Here are a small network's activations along a few directions, averaged over the inputs that share one value of a field.
Values that are neighbours, or in one group, have similar rows; names and order tell nothing.
In the rows, 500 means zero.
Strong random noise was added to every row along 2 fixed directions; ignore it. To show where, here is one row again and again, with new noise each time:
[460 378 545 531 582 416 493 643 587 479 504 392 496 489]
[628 859 481 526 496 649 531 619 489 600 150 676 619 381]
[476 431 541 534 580 444 496 647 574 490 460 416 516 474]
[584 523 461 451 340 428 529 442 611 555 513 668 367 548]


Values of FOVUF:
vomul: [650 549 451 388 275 455 500 341 589 547 556 708 292 550]
ber: [627 553 516 475 454 495 435 427 517 500 508 532 379 477]
zed: [402 623 503 502 511 643 554 519 383 488 393 523 604 469]
tibar: [516 441 494 536 515 446 486 582 579 539 456 445 451 479]
mafe: [543 524 466 497 553 492 463 349 416 510 623 586 522 553]
mapu: [460 485 502 538 569 506 552 643 509 498 365 406 584 477]
fip: [263 386 550 570 665 570 536 723 393 457 412 230 659 445]
fona: [631 576 427 504 500 482 439 339 465 554 619 632 601 589]
mame: [461 532 535 540 617 581 507 468 347 463 518 429 638 451]
pelev: [395 489 505 453 446 528 517 355 426 448 617 523 500 534]
zesib: [407 296 455 457 314 404 571 380 627 503 694 509 358 640]
leg: [588 644 538 506 561 608 410 534 424 436 386 472 510 367]
The values of FOVUF form a line.
How many steps from neighbour to neighbour lead from fona to leg, at the fewest?
Answer: 11
List every value one step from mame, in the order listed.
Answer: mafe, pelev
List every value one step from mapu, in the order listed.
Answer: tibar, zesib

Values of NUTER:
kinir: [632 395 539 509 596 380 383 554 607 434 589 428 403 431]
fesu: [587 463 382 575 560 437 371 406 507 354 717 517 640 630]
pinar: [331 442 421 470 268 506 702 459 583 668 390 613 453 631]
vaf: [639 494 533 412 500 383 443 556 605 522 367 467 284 477]
pase: [627 838 499 471 306 624 532 550 546 611 113 772 400 358]
tude: [684 495 531 508 466 384 345 446 662 484 600 551 409 589]
nud: [412 744 486 406 355 772 565 326 240 456 470 611 580 501]
luk: [218  57 583 610 756 336 632 839 589 394 609  32 551 454]
bifi: [541 571 531 642 866 586 361 712 422 463 394 296 779 408]
bafu: [513 507 486 418 202 469 591 413 597 661 409 704 290 492]
nusa: [466 409 477 506 535 535 546 373 357 501 734 502 538 497]
lum: [415 719 498 453 514 639 546 310 272 496 539 631 666 524]
The values of NUTER form a line.
Going along NUTER from nud by way of its neighbour lum, in what order are fesu, vaf, pase, luk met?
Answer: fesu, vaf, pase, luk
List every value one step from tude, in the order listed.
Answer: kinir, bifi
